A small network was trained on made-up records. Each row is its average activation on records with the value named, seen along a few directions.
Related values have similar rows: they may be neighbours, one step apart, or belong to one group.
In the rows, zero is written as 500.
Strong random noise was added to every row along 6 fixed directions; ignore it. To show where, here is one row again and again, with new noise each time:
[487 521 479 448 406 435 432 573 470 529 506 717 647 484 489 495 590]
[602 544 571 728 647 632 441 440 258 263 443 481 405 369 552 502 564]
[614 559 583 615 744 667 551 326 263 372 480 591 311 462 499 492 555]
[285 454 501 534 567 491 474 436 512 321 464 614 370 406 518 533 606]
[722 643 577 406 533 661 626 459 371 497 401 427 440 465 537 494 318]
[283 533 641 534 213 550 411 357 537 412 467 524 577 385 542 609 594]
[416 492 494 459 525 501 532 500 529 372 432 490 389 437 536 511 474]
[630 502 338 424 618 373 466 784 429 479 462 702 600 477 501 410 499]


Kapif, 14 values:
l9: [787 555 557 378 367 471 556 589 556 764 571 368 767 606 475 477 299]
l14: [799 401 426 566 502 445 600 607 534 740 642 238 551 753 430 429 422]
l6: [533 606 496 349 562 479 493 498 409 713 511 766 727 432 476 582 515]
l2: [380 424 508 440 527 487 526 508 553 421 487 410 482 395 525 592 529]
l10: [369 565 407 258 512 519 629 609 770 606 477 477 431 422 526 478 265]
l4: [499 515 462 465 455 472 452 453 383 559 541 703 641 528 455 526 646]
l7: [620 605 559 772 736 686 372 402 193 497 505 691 452 434 477 430 582]
l11: [232 410 389 574 533 382 330 599 580 372 467 548 682 333 474 585 591]
l3: [702 704 554 851 541 822 292 680  87 337 388 607 761 191 594 527 374]
l12: [494 494 533 595 598 512 476 507 338 362 431 459 492 398 538 520 561]
l1: [584 509 419 385 565 479 672 529 584 400 460 240 276 569 528 469 369]
l8: [427 532 548 340 280 502 562 392 725 720 507 537 519 658 460 442 501]
l5: [512 455 493 514 434 452 463 488 519 522 516 521 428 551 489 453 557]
l13: [398 588 503 424 840 603 626 449 502 574 443 612 332 446 448 498 340]
Kapif is arranged as a ring.
Going along Kapif from l1 by way of its neighbour l4, in what order are l9, l6, l12, l5 met?
Answer: l12, l6, l9, l5
List every value one step from l3, in the order listed.
Answer: l10, l7
How many steps from neighbour to neighbour lead from l11 to l8, at the fewest?
Answer: 7

Gogi, 14 values:
u3: [586 630 721 773 397 704 414 294 326 589 594 573 609 486 408 502 570]
u1: [634 508 450 547 583 520 516 550 390 359 429 398 345 516 551 377 396]
u9: [259 428 651 718 339 567 452 253 600 334 539 195 454 459 516 669 502]
u7: [580 437 345 345 712 446 597 569 528 426 550 642 318 642 464 409 556]
u6: [475 389 465 496 520 389 600 445 751 584 561 235 205 777 467 423 411]
u8: [444 585 502 466 420 434 527 668 551 470 436 308 647 380 566 628 354]
u2: [452 482 492 384 414 513 526 443 440 448 382 465 476 399 552 570 481]
u12: [698 612 507 650 679 599 405 499 233 575 504 825 566 469 460 371 626]
u14: [634 641 452 167 355 553 612 684 456 514 351 439 658 398 558 479 257]
u11: [199 619 327 110 668 522 679 590 627 478 336 971 357 367 516 537 369]
u4: [423 554 634 512 642 584 505 328 444 432 510 591 496 347 513 605 598]
u13: [753 471 552 736 587 542 441 568 325 276 421 151 506 383 598 496 518]
u5: [542 770 716 580 410 817 411 401 286 692 442 708 803 263 503 587 460]
u10: [630 483 624 415 386 670 645 328 591 679 492 131 395 550 511 559 227]
Gogi is arranged as a ring.
Going along Gogi from u5 by way of its neighbour u10, in what order are u2, u12, u14, u11 met?
Answer: u2, u14, u11, u12
List every value one step from u8, in the order listed.
Answer: u9, u4
How many steps from neighbour to neighbour lead from u6 to u13, at the fewest?
Answer: 7

Netu, 12 values:
b8: [388 437 448 574 611 378 276 684 442 368 399 555 623 298 547 476 539]
b5: [632 453 511 595 691 477 469 476 437 465 509 377 427 530 465 466 506]
b3: [582 469 517 518 492 459 540 403 537 505 661 466 413 618 447 480 599]
b2: [592 455 493 526 590 504 550 519 508 607 601 525 503 596 441 492 484]
b1: [334 477 536 583 408 533 468 370 515 420 499 481 362 536 499 508 586]
b9: [466 466 447 539 599 507 523 518 522 533 507 544 430 544 450 468 473]
b10: [570 573 624 461  96 554 452 429 447 531 436 385 722 486 580 572 537]
b4: [448 426 449 539 533 480 570 525 643 488 494 331 338 585 453 459 426]
b7: [732 599 483 512 740 675 634 515 379 439 406 442 319 517 570 403 405]
b6: [548 516 464 563 542 540 512 587 454 325 486 429 469 395 564 539 452]
b11: [483 517 501 432 467 410 552 586 551 635 548 454 566 516 533 563 420]
b12: [576 483 461 456 702 510 538 399 390 432 478 631 405 517 479 427 533]
Each value of Netu is a pair of two hidden parts, and every pair occurs once (3 first parts, 4 second parts).
b2 and b11 share the first part; b2 and b8 share the second. Which value has the first part of b8 and the second part of b11?
Answer: b5
b7 and b1 share the first part; b7 and b12 share the second. Which value has the first part of b12 and the second part of b1?
Answer: b10

Vugo, 15 values:
v10: [531 439 429 405 454 411 517 570 526 426 368 351 503 498 575 502 427]
v15: [294 522 573 474 523 558 493 406 425 654 621 799 675 437 429 637 688]
v11: [422 596 521 422 331 481 507 593 635 580 518 552 578 502 545 471 451]
v7: [540 401 558 618 416 431 396 365 545 688 681 413 543 750 413 431 622]
v4: [498 601 498 435 586 583 540 500 553 645 516 727 505 471 454 485 431]
v3: [272 460 379 463 520 471 564 600 567 329 388 527 341 428 518 466 491]
v1: [566 533 348 338 579 459 598 663 512 521 497 517 464 476 475 447 291]
v8: [731 484 274 405 685 310 509 860 403 479 498 657 602 537 486 453 580]
v14: [513 574 495 325 539 559 487 517 462 566 510 840 723 431 460 538 533]
v12: [653 589 491 470 463 496 425 661 436 544 386 417 605 421 556 389 343]
v9: [723 520 383 529 663 522 519 748 405 513 501 458 547 466 470 449 284]
v2: [432 501 455 425 686 497 621 407 419 526 568 871 368 589 419 526 662]
v13: [412 439 537 647 490 406 319 403 457 470 569 635 597 513 489 507 752]
v6: [442 449 527 687 431 485 389 425 497 297 435 401 378 449 557 489 627]
v5: [274 407 566 415 633 514 578 290 613 536 465 534 388 435 474 585 500]
Each value of Vugo is a pair of two hidden parts, and every pair occurs once (5 first parts, 3 second parts).
v8 and v14 share the first part; v8 and v2 share the second. Which value has the first part of v2 and the second part of v14?
Answer: v1
v7 and v12 share the first part; v7 and v4 share the second. Which value has the first part of v4 and the second part of v12?
Answer: v11
